A small network was shown many inputs. Here are its activations along a few directions, one row for each input.
In each table, some parts of the input vary, and every possible input appears once, in random order.
A made-up example of a description, with smaller parts first: one of 3 separate values, together with either a single point or one of 11 places around a ring or (one of 4 places along a line, together with one of 5 places around a ring).
Shared parts are said once, and a part with two or three values counts as separate values.
In the rows, 128 means zero.

Table:
row 1: 110 215 142  57  83  58 124 148 150 151 148
row 2: 116  20 116 144 176 181 129 140 128 122  98
row 3: 138 167 150 130 112 102 126  86 127 146 146
row 4: 136 213 115  74  80  74 125 152 163 114 133
row 5: 117 163 109  74  72  29 135 117 165 105 106
row 6: 121  79 116 171 136 131 138 110 103 116 112
row 7: 153 108 127 168 147 173 129 134  90 114 140
row 8: 113 159 109 141  87  84 140  87 149 120 106
row 9: 145 188 120 138  98 126 129 111 136 119 135
row 10: 122  70 130 142 201 220 112 176 116 120 118
row 11: 134 107 151 163 159 151 126 119  92 151 150
row 12: 130  47 151 133 187 207 122 155 115 158 142
- The inputs of row 9 and row 8 match in every part but one. If row 7 is changed in the same way as row 9 into row 8, which row does it become? => row 6
- Describe the family of inputs behind these rows. => one of 3 separate values, together with one of 4 places along a line
- Change only the place on the line of 4 in row 3. List by row number the other rows that result. => row 1, row 11, row 12

Table:
row 13: 146 205 127 120 112 109 122 162 136 127 153
row 14: 131 148  93 105  48  35 148  95 126  85 112
row 15: 144  72 142 182 173 201 130 125 108 151 146
row 16: 130  43 116 152 170 193 139 142 134 142 112
row 17: 135 100 133 169 187 201 116 129  81 116 132
row 18: 117  69 153 193 168 170 126 131  97 159 144
row 19: 151 183 116 134  55  40 146  76  98  99 136
row 20: 113  65 121 142 176 197 122 154 107  96 107
row 21: 132 158 121  84 116  87 118 117 168 100 110
row 22: 101 162 144  39 112  76 120 161 160 146 137
row 23: 105  41 117 158 166 164 135 147 126 154 113
row 24: 117 202 141 132  72  72 143  71 138 141 135
row 25: 100 166 120 100  64  66 142  95 170 125 108
row 26: 135 171  97  87 106 102 122 183 162 122 117
row 27: 130  48 118 149 165 206 126 152 124 124 105
row 28: 153 191 135 114 122  92 110  92 138 122 137
row 29: 144  82 148 180 173 210 124 134  97 130 135
row 30: 121 198 162  65 118  83 115 138 136 165 164
- The inputs of row 18 and row 23 match in every part but one. If row 15 is changed in the same way as row 18 into row 23, which row does it become? => row 16
- Describe the family of inputs behind these rows. => one of 2 separate values, together with either one of 4 places along a line or one of 5 places along a line

Table:
row 31: 146 157 137 142 118 138 140 110 143 149 139
row 32: 118 150 151 127 117 139 132  98 126 146 149
row 33: 111 150 109 109 111 114 120 168 128 127 116
row 34: 136 153 117 143 130 128 129  90 122 100 102
row 35: 113 138 117 117 116  97 138 165 150 148 124
row 36: 129 111 114 141 115 105 142 102 159 117 100
row 37: 149 135 117 157 119 123 140 114  87  91 149
row 38:  86 131 128 101 113  97 129 155 135 148 137
row 39: 119 134 135 138 129 114 126  74 125 130 120
row 40: 133 131 112  71 132 132 110 167 144 110 122
row 41: 146 141 121 154 130 113 134  86 141 132 110
row 42: 156 123 119 165 121 109 141 109 106 120 157
row 43: 139 118 113  78 135 117 115 162 163 142 129
row 44: 134 129 128 128 104 130 145 128 152 143 117
row 45: 121  70 126 168 192 220 134 163 113 116 116
row 46: 106 121 140 111 103 130 137 117 136 142 129
row 47: 105 107 130 124 116 105 141  92 139 118 102
row 48: 156 145 142 105 149 124  99 143 152 139 141
row 49: 136 145 162  88 154 124 103 134 127 145 134
row 50: 124 164 130 139 127 106 121 144 144 147 151
row 51: 128  92 129 139 104 108 127 112  91 126 133
row 52: 100 159 147 122 129 106 119 134 124 149 153
row 53: 119 175 122 129 123 123 105 147 121 125 142
row 54: 134 118 138 150 122 109 141  99  87 125 157
row 55: 112 115 133  63 137 115 124 154 146 138 135
row 56: 148 113 115 147 104 122 134 128  88  99 113
row 57: 151 101 125 156 109 105 151 125 110 120 120
row 58: 126  55 128 178 190 205 131 157 136 143 130
row 59: 123 123 103 130 112 123 124 104 135  91  93
row 60: 144 158 142  97 150 137 106 149 137  99 137
row 61: 130 140 118 117 100 147 127 131 130 122 111
row 62: 111  52 147 159 194 207 124 147 105 157 124
row 63: 137 169 132 133 116 153 134 115 124 118 133
- Describe the family of inputs behind these rows. => one of 3 separate values, together with either a single point or (one of 2 separate values, together with one of 5 places along a line)
- The inputs of row 35 and row 38 match in every part but the choice among 3 separate values. If row 36 is changed in the same way as row 35 into row 38, which row does it become? => row 47
- Change only the choice among 2 separate values in row 49. List by row number the other rows that result. => row 55
- Which other rows agree with row 56 in the choice among 3 separate values? List them by row number. => row 33, row 34, row 37, row 40, row 45, row 53, row 59, row 60, row 61, row 63

Table:
row 64: 135 142 134 128 149 152 113 162 114 138 146
row 65: 121 134 152 119 154 152 115 133 125 164 145
row 66: 128 135 128 121 141 157 120 148 150 136 128
row 67: 134 103 112 135 127 129 135 108 117  94 106
row 68: 124 129 147 156 134 135 128  93 103 145 140
row 69: 119  85 115 146 110 111 147 119 131 124 113
row 70: 128 222 128  74  62  29 131 110 152 117 134
row 71: 139 125 121 162 123 137 133 104 134 118 122
row 72: 115  90 122 104 132 127 138 161 150 143 120
row 73: 143 134 129 166 132 133 133 122  96 117 140
row 74: 123 110 120  97 145 146 116 149 134 112 113
- Describe the family of inputs behind these rows. => either a single point or (one of 2 separate values, together with one of 5 places along a line)
